These are the activations of a small neural network, seen along a few directions. Each row is one input.
In each table, some parts of the input vary, and every possible input appears once, in random order.
A made-up example of a description, with smaller parts first: one of 3 separate values, together with either a single point or one of 9 places around a ring or (one of 4 places along a line, together with one of 5 places around a ring).
Shared parts are said once, and a part with two or three values counts as separate values.
In the rows, zero is written as 128.

Other details of the inputs shift rows strongly along two fixed directions, in all tables alike. That doesn't count.

Rows:
x1: [126 114 108 122 117 162  70  86 194  89 169 131 109 184 165 148]
x2: [149 119 154 158 137 121 121 111 121 124 123 126 104  94 132 106]
x3: [166 198 109  58 113 137 165 104 116  38 147  99 194 230 128 154]
x4: [134 103 161 186 144  92 112 152 110 170 110 142  81  46 131 110]
x5: [149 143 132 119 119  96 153 142 111 130 126 132 140 136 130 142]
x6: [126 181 118  43 183 154 167 182  63 112 121  67 214 175  66 112]
x7: [142 113 156 164 135 111 131 133 107 139 122 124 104  90 132 106]
x8: [105 169 102  86 162 132 183 183  85 169 100  93 206 131  26 114]
x9: [ 91 105 137 173 116 105 142 150 138 201 104 181  94  61 131 133]
x10: [ 97  73 126 179 130 116 120 145 143 206 108 136  92  69 104 116]
x11: [162 200 127  61 133 152 147 105  92  32 164  84 188 213 117 121]
x12: [109 125 106 116 124 134 114 152 132 139 138 124 144 140  99 129]
x13: [157 129 137 137 115 132  83 101 138  67 168 133 103 146 178 127]
x14: [106  76 146 161 146 111  95 152 111 191 102 122  85  51 128 110]
x15: [104 185 119  91 142 133 232 185  70 173  88 127 205 126  43 121]
x16: [124 105 125 119 131 141  83 131 124 115 138 112 116 121 148 120]
x17: [116  72 142 165 148 126 107 131 125 183  93 118  94  48 120 100]
x18: [116  86 117 143  88 145  61  82 188 111 178 138  69 156 170 151]
x19: [ 96 110 128 172 117 108 130 155 147 186  95 188  98  65 136 130]
x20: [112  65 143 166 135 125  96 129 125 171 109 117  77  70 140 111]
x21: [150 136 130 130 127  99 180 148 105 139 111 123 147 124 114 134]
x22: [140 113 113  95 100 182  48  29 177  12 192 100 102 212 206 149]
x23: [111  91 128 170  78 142 107  70 190 119 156 177  67 131 199 152]
x24: [162 157 126 105 130 120 137 118 144  87 132 132 148 178 155 147]
x25: [118 177 101  58 144 156 191 167  76 136 127  81 218 184  27 121]
x26: [143 186 121  90 155  88 204 209  56 157  85 117 208 126  59 122]
x27: [ 99 113 138 172 135 117 126 136 170 183  97 186  99  76 147 131]
x28: [ 92 114 130 179 127 111 138 128 157 187  84 179 103  57 129 130]
x29: [173 137 124 111  89 137 123  62 163  53 160 128 121 195 179 156]
x30: [168 145 138 113 122 155  75  63 164  21 192 124 108 203 202 138]
Each input here is: one of 5 places around a ring, together with one of 6 places around a ring.
Question: Changing only the place on the ring of 6 turns x9 into x23. The same change can be made to x14. Which row results?
Answer: x20
Question: Which other rows does x27 become when the place on the ring of 5 takes its other values? List them by row number.
Answer: x1, x6, x24, x30
Question: Which other rows does x1 become when the place on the ring of 6 takes its other values? List them by row number.
Answer: x8, x10, x12, x18, x25
Question: A walk changes only the place on the ring of 6. It starts at x26 and steps to x24. List the rest of the walk in order.
Answer: x3, x29, x21, x5
